A small network was shown many inputs. Here are its activations along a few directions, one row for each input.
Each table varies a few parts of the input and shows all the possible inputs, shuffled.
A made-up example of a description, with smaller parts first: one of 6 places along a line, together with either a single point or one of 11 places around a ring or (one of 3 separate values, together with one of 5 places around a ring).
Shared parts are said once, and a part with two or three values counts as separate values.
In the rows, zero is written as 128.

Other details of the inputs shift rows strongly along three fixed directions, in all tables alike. That doesn't count.

A family of inputs:
x1: [134 128  85 155 117  92  71 101 142 102 121 139]
x2: [111 164 163 103 132 184 165  82  86 105  76 135]
x3: [117 119 101 151 118 108  75  95 118  88 101 146]
x4: [129 112 125 147 108 129  93 167 115 118 150 113]
x5: [124 164 154 113 126 160 146  90 109 103  78 119]
x6: [153 104 105 159 100  99  67 117 145 101 102 101]
x7: [117 146 141 155 105 168 126 139 106 118 134 130]
x8: [128 137 138 138 121 148 135 156 109 128 162 129]
x9: [118 134 120 115 161  94 131 127 156 152 157 143]
x10: [109 134 114 151 121 106  62 103 139 103 118 135]
x11: [104 133 136 100 167 108 148  95 141 139 118 149]
x12: [152 122 122 108 146 100 173  98 164 147 126 119]
x13: [119 115 140 161 105 140  84 226  89 118 176 115]
x14: [129 121 117 167  98 149  93 146 117 120 136 121]
x15: [120 131 126 113 144 123 117 109 137 116 112 154]
x16: [160  78  90 134 125  69 111 132 182 169 138 113]
x17: [130 149 111 146 116 135  71 114 135 100 128 151]
x18: [133  83 132 127 138 105 127 192 119 154 167 125]
x19: [134 130 138  81 151 114 191 110 148 151 124 118]
x20: [ 96 152 126 124 145 133 147 165 118 142 155 154]
x21: [150 111  93 107 142  60  98  79 201 130 100 135]
x22: [116 135 150 132 118 149 119 176  95 122 144 122]
x23: [155  83 106 148 117  94  89 111 144 116 104 111]
x24: [125 117 134 158 115 143 115 213 111 143 173 122]
x25: [118 154 125  98 152 129 155 110 159 152 123 157]
x26: [146 109 108 146 114 119 101 141 132 131 150 117]
x27: [132 153 136 133 114 159 117 107 104 112 112 126]
x28: [162  65  95 130 133  68 115 101 172 139 113 110]
x29: [131 135 142 126 124 130 143 119 130 115 117 116]
x30: [ 99 138 131 112 163 112 153 155 150 173 168 150]
x31: [ 99 166 134 109 142 129 143 112 114 106 107 145]
x32: [122 134 141 162 106 164  97 209  79 118 177 124]
x33: [109 180 150 112 118 197 171  77  99 119  95 137]
x34: [153 117 118  88 153  96 185  99 166 165 135 119]
x35: [140 107 126 135 138 116 143 203 129 154 188 116]
x36: [129 119 128 107 142 126 175 147 144 173 149 127]
x37: [126 133 127 143 108 146 123 115 127 130 127 129]
x38: [150 145 120 133 117 136 118  66 136 105  81 114]
x39: [126 172 151 120 127 173 153  98 102 111  99 127]
x40: [126 102 140 102 151 122 171 157 122 155 149 128]
x41: [107 142 162 127 121 178 146 133  79 108 127 137]
x42: [133 114 145  94 157 114 194 109 143 146 117 127]
x43: [144 102 116 157 104 123  76 100 120  98  93 118]
x44: [116 152 150 133 110 162 129 120 101 101 118 124]
x45: [133 122 132 120 138 122 158 153 142 163 139 124]
x46: [120 150 146 130 119 160 135 125 106 103 110 116]
x47: [126 107 145  88 160 119 200 156 125 164 154 130]
x48: [139 124 109 151  98 133  87  88 136 124  98 123]
Each input here is: one of 4 places along a line, together with either one of 3 separate values or one of 9 places around a ring.
Q: The inputs of x44 and x37 match in every part but the place on the line of 4. If x5 is changed in the same way as x44 into x37, which row does it become?
A: x45
Q: Start at x12 and move only the place on the ring of 9, one step at a time. The first step leads to x8. Which rows follow, in order?
A: x34, x26, x27, x32, x39, x38, x35
Q: Change only the place on the ring of 9 in x40. List by row number the other rows that result.
A: x2, x18, x23, x28, x41, x42, x43, x47

A family of inputs:
x49: [114 141 127 120 129 141 150  61 121 114  87 131]
x50: [103 133 158 121 142 138 141 229 104 130 183 138]
x51: [169  91  76 136 126  60 105 123 192 148 159 121]
x52: [182  51  89 127 128  52  92 146 168 149 132  98]
x53: [117 116 126 137 146  92 123 200 132 146 191 125]
x54: [113 147 132 139 110 159  83  95  99  91  80 147]
x55: [148  61  95 134 129  42  84 140 185 154 138 122]
x56: [139 165 163  80 143 180 210 114 114 156 124 125]
x57: [143 119 108  85 158  74 177  86 201 188 103 130]
x58: [155 125  96  90 155  70 178  84 197 160 114 118]
x59: [134 127  92 174 106 102  55 121 142 111 139 123]
x60: [101 169 147 144 105 188  98 104  59  71  97 149]
x61: [115 172 143  96 161 142 184 118 132 149 154 147]
x62: [181  71 101 161 108  91 107 156 161 155 165 106]
x63: [140  90 110  85 165  64 178  62 175 154 106 128]
x64: [127 134 158  87 151 144 210 113 132 152 111 106]
x65: [142 150 128 151  84 177  98  94 102 103  86 104]
x66: [117 164 145  87 156 135 199 119 130 131 121 128]
x67: [105 133 150  83 172 142 190 125 118 149 115 156]
x68: [148 131 113  88 147  85 158  35 171 112  75 122]
x69: [ 97 174 151 146 115 169  93 102  78  67 113 139]
x70: [121 138 137 125 138 142 143 218 129 154 197 143]
x71: [164  60 118 153 113  73 106 167 146 132 149  98]
x72: [ 98 157 153  96 156 165 201 127 121 162 122 147]
x73: [127 117 166 136 133 158 159 228  70 128 170 124]
x74: [118 158 182  76 147 175 205 130  90 130 109 115]
x75: [133 152 124 104 142 129 145  78 123  96  90 136]
x76: [138 116 131 150  93 149  86  69 112  79  79 105]
x77: [ 93 152 152 137 114 184 111  86  84  85  85 148]
x78: [144 105 109 185  78 147  61 141 116 108 132  99]
x79: [159 102 110 196  73 136  68 145 117 109 127  99]
x80: [125 151 110 157  92 144  88  75 121 104  94 128]
x81: [114 166 119 154 112 148  76  97 130 106 102 136]
x82: [118 132 134 110 151 100 122 109 150 127 118 136]
x83: [133 145 131  85 153 120 197  97 152 168 136 142]
x84: [132  99 116 113 145  74 154 161 155 168 161 121]
x85: [158  92 101 179  82 132  56 132 132 116 148 108]
x86: [123  80 118 127 152  96 136 195 116 150 183 140]
x87: [108 150 158  81 157 132 198 116 115 139 124 139]
x88: [141 142 113  90 146  97 155  48 185 130  66 123]
x89: [120 119 114 170  91 126  55 132 125 110 115 126]
x90: [140  75  84 158 120  78  99 153 156 156 166 121]
x91: [100 141 152 128 156 138 134 221  82 126 194 147]
x92: [120 126 171 143 122 162 170 226  82 138 174 109]
x93: [140 102  97 164 107 103  40 151 134  94 125 131]
x94: [152  76 106 174  94 119  48 145 114  96 129 108]
x95: [ 91 147 158 130 150 139 134 226 108 146 187 138]
x96: [ 93 185 153 145 120 189  80 111  74  71  94 154]
x97: [113 116 133 136 136 144 152 199 104 160 205 145]
x98: [ 83 172 153 157  97 213  99 101  65  80  87 145]
x99: [117 133 169 125 124 168 161 227  80 144 172 105]
x100: [125 161 117 148 114 145  76  83 139 108 112 144]
x101: [137 140 110 116 135 113 137 112 169 141 110 128]
x102: [122 144 125 121 126 159 138  60 136 131  96 149]
x103: [150 126 104 101 135  97 139  46 192 158  90 138]
Q: What do these inputs look like to the network?
A: one of 5 places along a line, together with either one of 3 separate values or (one of 2 separate values, together with one of 4 places along a line)
Q: The inputs of x80 and x60 match in every part but the place on the line of 5. If x101 is changed in the same way as x80 into x60, which row does it become?
A: x93
Q: The inputs of x57 and x103 match in every part but the place on the line of 5. If x81 is changed in the same way as x57 into x103, which row does it become?
A: x100
Q: Change only the place on the line of 4 in x88. List by row number the other rows that result.
A: x89, x95, x98
Q: Change only the place on the line of 5 in x73. List by row number the other rows that result.
A: x62, x71, x79, x92
Q: Change only the choice among 3 separate values in x52. List by row number the other rows that result.
A: x73, x94
Q: Change only the choice among 2 separate values in x58. List by row number the other rows that result.
A: x101
Q: Change only the choice among 3 separate values in x79. List by row number the other rows that result.
A: x65, x78
Q: Which other rows agree with x55 in the place on the line of 5? List them by row number.
A: x50, x63, x68, x69, x71, x74, x76, x77, x82, x87
